These are the activations of a small neural network, seen along a few directions. Each row is one input.
In each table, some parts of the input vary, and every possible input appears once, in random order.
A made-up example of a description, with smaller parts first: one of 6 places along a line, together with either a single point or one of 11 places around a ring or (one of 3 separate values, together with one of 5 places around a ring).
Shared parts are said once, and a part with two or three values counts as separate values.
In the rows, zero is written as 128.

Other details of the inputs shift rows strongly along two fixed directions, in all tables alike. That doesn't count.

A family of inputs:
row 1: [112 151 132 134 134 103 135 111 116 138 182 124 222 127]
row 2: [118 130  98 155 115 123 112 120 121 124 111 123 114 141]
row 3: [124 122 202  83 120 107 145 135 137 142 133 131 100 125]
row 4: [139 114 106 134 134 137 126 131 121 114  98 131 111 135]
row 5: [125 122 110 151 111 117 114 134 116 121 124 113 115 137]
row 6: [120 143 123 128 141 105 150 112 117 118 143 122 225 119]
row 7: [128 103 102 160 120 121 111 130 123 120 121 121 116 139]
row 8: [130 137 177  88 151 124 161 133 148 146 141 139 142  99]
row 9: [124 153 144 108 136  97 155 115 118 125 147 129 219 111]
row 10: [130 144 181  85 141 120 170 127 142 125 144 141 154 114]
row 11: [126 139  97 160 118 131 113 122 112 126 122 129 114 140]
row 12: [105 139  32 211 126 102 109  94 111 111 147 107 241 139]
row 13: [109 158 145 110 138  97 143 105 123 133 191 124 220 107]
row 14: [110 129 136 139 130  86 141 110 125 128 168 117 227 120]
row 15: [129 123 211  93 112 116 143 129 144 146 134 132 101 117]
row 16: [140 105 114 123 124 164 116 150 140 131  93 127  60 133]
row 17: [129 150 181  86 138 119 169 129 138 124 144 141 153 112]
row 18: [114 140 123 127 138 120 144 120 135 133 156 118 229 109]
row 19: [131 125  97 154 107 117 110 134 113 121 123 115 117 135]
row 20: [142 122 103 137 133 145 136 133 133 110 113 134 104 134]
row 21: [145 124 114 112 120 155 102 151 126 121  86 123  60 140]
row 22: [140 103 122 134 126 150 105 139 126 136 116 139  49 151]
row 23: [146 120 116 121 122 148 123 145 117 116  81 131  57 140]
row 24: [117 139  52 185 113 112 104 112 111 117 124 115 165 139]
row 25: [127 117 197 107 120 112 141 122 144 143 141 135 131 114]
row 26: [136 145  81 153 127 129 136 127 119 106 134 127 165 125]
row 27: [127 149 179  88 146 123 162 137 140 145 143 137 145  97]
row 28: [147 109 115 121 127 148 123 141 123 117  81 132  59 142]
row 29: [136 118  98 131 134 146 105 136 131 117 102 118 116 140]
row 30: [120 113  99 159 124 124 111 117 129 124 111 131 116 141]
row 31: [120 136 205  87 133 122 149 123 137 147 132 147  97 129]
row 32: [129 130 196  80 131 125 139 133 135 152 147 142  96 135]
row 33: [140 113 132 146  97 143 107 140 127 128 102 122  50 135]
row 34: [131 126  81 161 146 139 127 131 129 124 128 126 153 114]
row 35: [132 115  94 154 127 138 108 126 118 131 136 128 113 150]
row 36: [138 128  93 146 138 150 128 141 130 126 113 124 103 121]
row 37: [122 135 101 163 122 135 115 121 114 125 121 128 112 142]
row 38: [130 136 192  63 135 134 136 143 140 135 114 130 106 124]
row 39: [135 126 103 165  98 126 107 128 119 125 124 117 117 127]
row 40: [121 129 204  87 136 122 148 122 140 147 132 150  97 129]
row 41: [128 137  51 183 119 126  99 121 102 123 150 115 166 145]
row 42: [137 145 183  78 138 132 155 147 141 146 126 141  94 101]
row 43: [128 113  65 168 132 149 110 132 130 120 118 119 155 127]
row 44: [116 139 148 106 151 110 137 116 138 128 151 124 231 115]
row 45: [121 123 178  87 142 124 138 121 140 140 154 142 115 116]
row 46: [125 116  90 146 132 141 109 120 123 122 139 124 105 136]
row 47: [149 111 114 130 131 156 129 143 136 111  95 140  53 136]
row 48: [105 138 177 104 135  90 151 103 141 140 153 135 195 120]
row 49: [130 124  95 140 121 153 118 144 128 125 110 119 116 126]
row 50: [124 118 100 167 131 136 113 116 122 125 121 136 116 142]
row 51: [132 121 115 124 122 153 108 136 122 125 120 127  42 139]
row 52: [133 115 115 125 125 153 108 134 126 126 121 127  43 141]
row 53: [128 138 178  76 124 132 147 144 142 144 130 134 126 107]
row 54: [129 132 178  74 138 131 134 138 141 133 118 129 124 125]
row 55: [128 113  65 202 110 123 104 113 119 115 135 108 170 135]
Each input here is: one of 5 places along a line, together with either one of 5 places around a ring or one of 6 places along a line.
Q: The inputs of row 22 and row 35 match in every part but the place on the line of 5. If row 30 is changed in the same way as row 22 into row 35, which row does it become?
A: row 48
Q: The inputs of row 34 and row 27 match in every part but the place on the line of 5. If row 4 is changed in the same way as row 34 into row 27, which row does it become?
A: row 23
Q: Which other rows does row 33 become when the place on the line of 6 takes its other values? List them by row number.
A: row 1, row 2, row 5, row 37, row 51
Q: Which other rows does row 3 become when the place on the line of 6 takes its other values? List them by row number.
A: row 12, row 15, row 31, row 32, row 52
Q: Which other rows does row 10 become when the place on the ring of 5 takes its other values? List them by row number.
A: row 6, row 18, row 36, row 54

A family of inputs:
row 56: [141 134 112 165  83 140 103 132 121 115  64 127  26 142]
row 57: [133 116  88 163  85 133  94 156 110 138  92 112  55 150]
row 58: [127 108 191  91 138 108 121 125 129 139 125 146  39 132]
row 59: [111 195 181  86 170 115 173 112 125 147 204 163 185 114]
row 60: [126 103 106 144 133 121  94 114 112 130 110 136  54 149]
row 61: [103 167 182 116 111  92 147  98 127 136 119 140 167 121]
row 62: [134 127  40 157 122 149  92 137 117 111 141  97 184 119]
row 63: [105 103  87 182 127 128 104  99 135 114 152 125 150 154]
row 64: [132 125 172  78 158 128 169 134 159 138  98 156 121 113]
row 65: [122 121 173 109 126  82 139 110 125 136 179 128 157 102]
row 66: [140 126 146 109 147 114 175 136 152 127 137 136 193  88]
row 67: [150 138  91 140 132 135 114 141 114 104 125 110 191 133]
row 68: [134 146 205 102  80 111 149 128 137 135 114 132  78 104]
row 69: [114 177  38 172 155 134 126  93  98 130 171 143 189 139]
row 70: [129 120  87 159  90 133  90 151 110 136  86 116  55 156]
row 71: [125 131 187  92  89 108 133 153 128 156 127 124  89 121]
row 72: [134 152 150  95 149 120 137 129 120 113 134 123 213 129]
row 73: [133 117  57 136 124 175  80 145 122 116  95 114  84 142]
row 74: [136 110  76 160 103 135  88 137 109 112 101 108  35 169]
row 75: [142 135 164  68 137 145 126 143 124 123  91 136  98 142]
row 76: [120 144 131 117 153 135 156 135 148 135 152 111 208  74]
row 77: [128 133 163  89 151 155 152 153 159 144 118 125 112  88]
row 78: [159 123  79 136 124 162  96 152 115  98  82 116  88 152]
row 79: [116 139 158  80 160 155 149 136 156 149 104 131 111 102]
row 80: [119 127 179  79 120 113 126 125 124 141 115 131  53 153]
row 81: [131 177 191  78 147 128 179 130 126 151 206 156 137 105]
row 82: [155 111  86 150 124 141 144 139 112  89 101 122 124 131]
row 83: [ 96 114 149 130 136 112 127  88 146 135 163 137 169 143]
row 84: [113 111 182 131 144 115 125 101 144 169 146 140 168 137]
row 85: [125 132  46 149 132 148  92 129 119 113 136 103 192 127]
row 86: [119 137 168 100 107  86 146 119 123 134 173 112 161 121]
row 87: [140  77 107 184 118 160  85 136 132 145 100 131  48 156]
row 88: [137  79 104 161  98 157  96 136 140 115 121 126  21 151]
row 89: [152 109 150 100 142 140 161 156 157 131  94 146  90 107]
row 90: [134 125  50 178 141 130 137 120 106  82 105 123 184 142]
row 91: [125 138 149  78 135 131 128 135 136 136 155 117 190 104]
row 92: [150 137  58 159 126 131 112 133 107  95 135 103 213 129]
row 93: [141 115 150  95 152 139 158 147 157 130  85 153  89 117]
row 94: [132  91 203 116 134 141 118 130 148 165 115 148  56 143]
row 95: [119 108 176 149 131 112 132 114 142 162 171 129 201 118]
row 96: [ 98 151 167 105 116  91 134 121 119 158 133 131 175 134]
row 97: [132 129 159  92 146 124 167 126 124 108 103 147 140 133]
row 98: [110 100  86 182 120 129 104 101 136 114 156 121 152 150]
row 99: [109 139  76 169 121  99 110 107 105 114 149 107 178 155]
row 100: [123 136 161  84 155 155 151 147 160 143 113 128 111  94]
row 101: [141 127 148 111 141 114 173 131 121 101 127 133 183 116]
row 102: [134 134 155 103 146 111 174 124 124 101 127 139 190 119]
row 103: [122 112  81 177 131 101  99 107 109 116 149 120 144 134]
row 104: [139  92 209 114 116 133 129 135 152 163 143 138  84 120]
row 105: [108 105  86 187 117 124 111 103 133 115 171 117 179 139]
row 106: [139 136 121 164  77 131 115 132 122 120  83 122  56 130]
row 107: [124 130  95 136 155 166 126 143 146 127  97 119 110 111]
row 108: [136 167  62 173 130 142 139 126 102 122 197 128 165 114]
row 109: [117 121 179 109 134  81 138 110 125 139 175 131 159 108]
row 110: [124 121 113 139  97 134  95 151 113 142  79 125  35 158]
row 111: [143 161 204  53 144 159 161 143 131 151 148 168   7 125]
row 112: [114 158  71 204 101 109 109 102 109 106 106 117 173 137]
row 113: [132 130 148 105 159 113 173 130 155 128 127 143 193  99]
row 114: [129 121  80 111 131 166  91 135 124 127  99 117  99 138]
row 115: [121 130  64 181 108 103 107 116 103 112 154  97 170 147]
Q: Describe the family of inputs behind these rows.
A: one of 5 places along a line, together with either a single point or one of 5 places around a ring or one of 6 places along a line
Q: The inputs of row 78 and row 92 match in every part but the place on the line of 5. If row 102 is changed in the same way as row 78 into row 92, which row does it become?
A: row 82
Q: Which other rows agree with row 106 in the place on the line of 5? List them by row number.
A: row 57, row 67, row 77, row 81, row 89, row 91, row 95, row 101, row 105, row 109, row 115
Q: Which other rows does row 75 become when the place on the ring of 5 takes its other values? List them by row number.
A: row 64, row 79, row 97, row 114
Q: Which other rows does row 68 become when the place on the line of 5 takes its other values? List them by row number.
A: row 56, row 61, row 106, row 112

A family of inputs:
row 116: [122 111 187 118 128 109 130 120 142 148 153 135 115 128]
row 117: [120 139 214  58 138 129 141 133 146 161 156 144  76 120]
row 118: [127 113 239  75 119 108 141 125 141 154 136 143  80 123]
row 119: [128 114 184 108 113 111 126 132 131 141 117 130  77 133]
row 120: [139 116  73 147 141 150 121 142 123 112 133 120 130 127]
row 121: [143 137 149 104 135 152 144 147 138 137 112 141  91 109]
row 122: [112 152 201  89 123  76 160 112 126 142 159 142 188 120]
row 123: [142 110  61 156 141 169 102 141 124 113  85 123 104 144]
row 124: [114 129 125 151 106 100 120 114 125 125 146 114 205 127]
row 125: [145 130  92 140 128 159 124 152 125 123  88 125  76 124]
row 126: [114 120 247  57 115 103 145 131 151 158 134 135 106 114]
row 127: [125 140 125 118 127 138 110 125 120 135 136 129  92 130]
row 128: [138 121  40 169 134 146 114 133 111 101 131 112 168 128]
row 129: [112 151  97 170 132 102 135  93 110 119 184 122 238 128]
row 130: [141 114 122 114 130 152 131 145 140 115  74 131  43 126]
row 131: [133 126 130 105 146 141 136 139 135 126 103 129 138 128]
row 132: [130 141  39 178 110 143  86 128 103 108 112 113 110 148]
row 133: [134 138 188  80 146 143 160 147 149 147 130 146 103 103]
row 134: [109 155  96 166 129  97 136 101 108 117 170 116 232 129]
row 135: [111 114 105 169 111 113 108 107 124 131 150 111 187 129]
row 136: [113 133 128 129 152 119 153 113 143 121 150 132 204 105]
row 137: [130 134 116 125 133 123 143 124 135 112 109 126 156 117]
row 138: [131 103  74 181 118 141  97 125 118 131 118 131  53 157]
row 139: [138 111 155 130 103 120 112 138 124 128  99 130  59 146]
row 140: [129 140 120 111 143 118 147 130 123 119 148 117 201 111]
row 141: [145 135 139  92 132 129 143 143 131 118 123 127 136 121]
row 142: [131 122 131 116 139 139 142 127 140 118 110 135 117 113]
row 143: [151 136 105 129 120 156 128 153 130 123  87 130  77 125]
row 144: [133 128  75 147 114 155  87 144 111 124  96 116  32 150]
row 145: [111 111 156 133 121 112 123 113 145 147 163 122 165 125]
row 146: [122 132 177 108 135 125 146 120 136 141 164 143 110 131]
row 147: [133 108  72 178 109 138  94 122 109 124 106 131  56 156]
row 148: [136 108  79 147 148 165 114 142 133 120 102 129 113 140]
row 149: [133 137 130 107 144 131 139 131 135 122 114 130 179 125]
row 150: [105 145 126 143 127  83 137 103 114 133 157 124 203 128]
row 151: [122 154 107 157 119 111 133 111 109 112 150 126 189 138]
Q: Describe the family of inputs behind these rows.
A: one of 4 places along a line, together with either one of 4 separate values or one of 5 places along a line
Q: The inputs of row 135 and row 126 match in every part but the place on the line of 4. If row 128 is changed in the same way as row 135 into row 126, which row does it become?
A: row 140
Q: Start at row 117 and move only the place on the line of 5, one step at a time. The first step leads to row 146. Which rows follow, in order?
A: row 138, row 116, row 145
Q: Which other rows agree with row 122 in the place on the line of 4? List them by row number.
A: row 124, row 132, row 137, row 139, row 141, row 143, row 149, row 151
Q: Which other rows does row 119 become when the place on the line of 5 takes its other values? List them by row number.
A: row 126, row 134, row 144, row 150
Q: Which other rows does row 125 become when the choice among 4 separate values takes its other values? List them by row number.
A: row 130, row 131, row 140
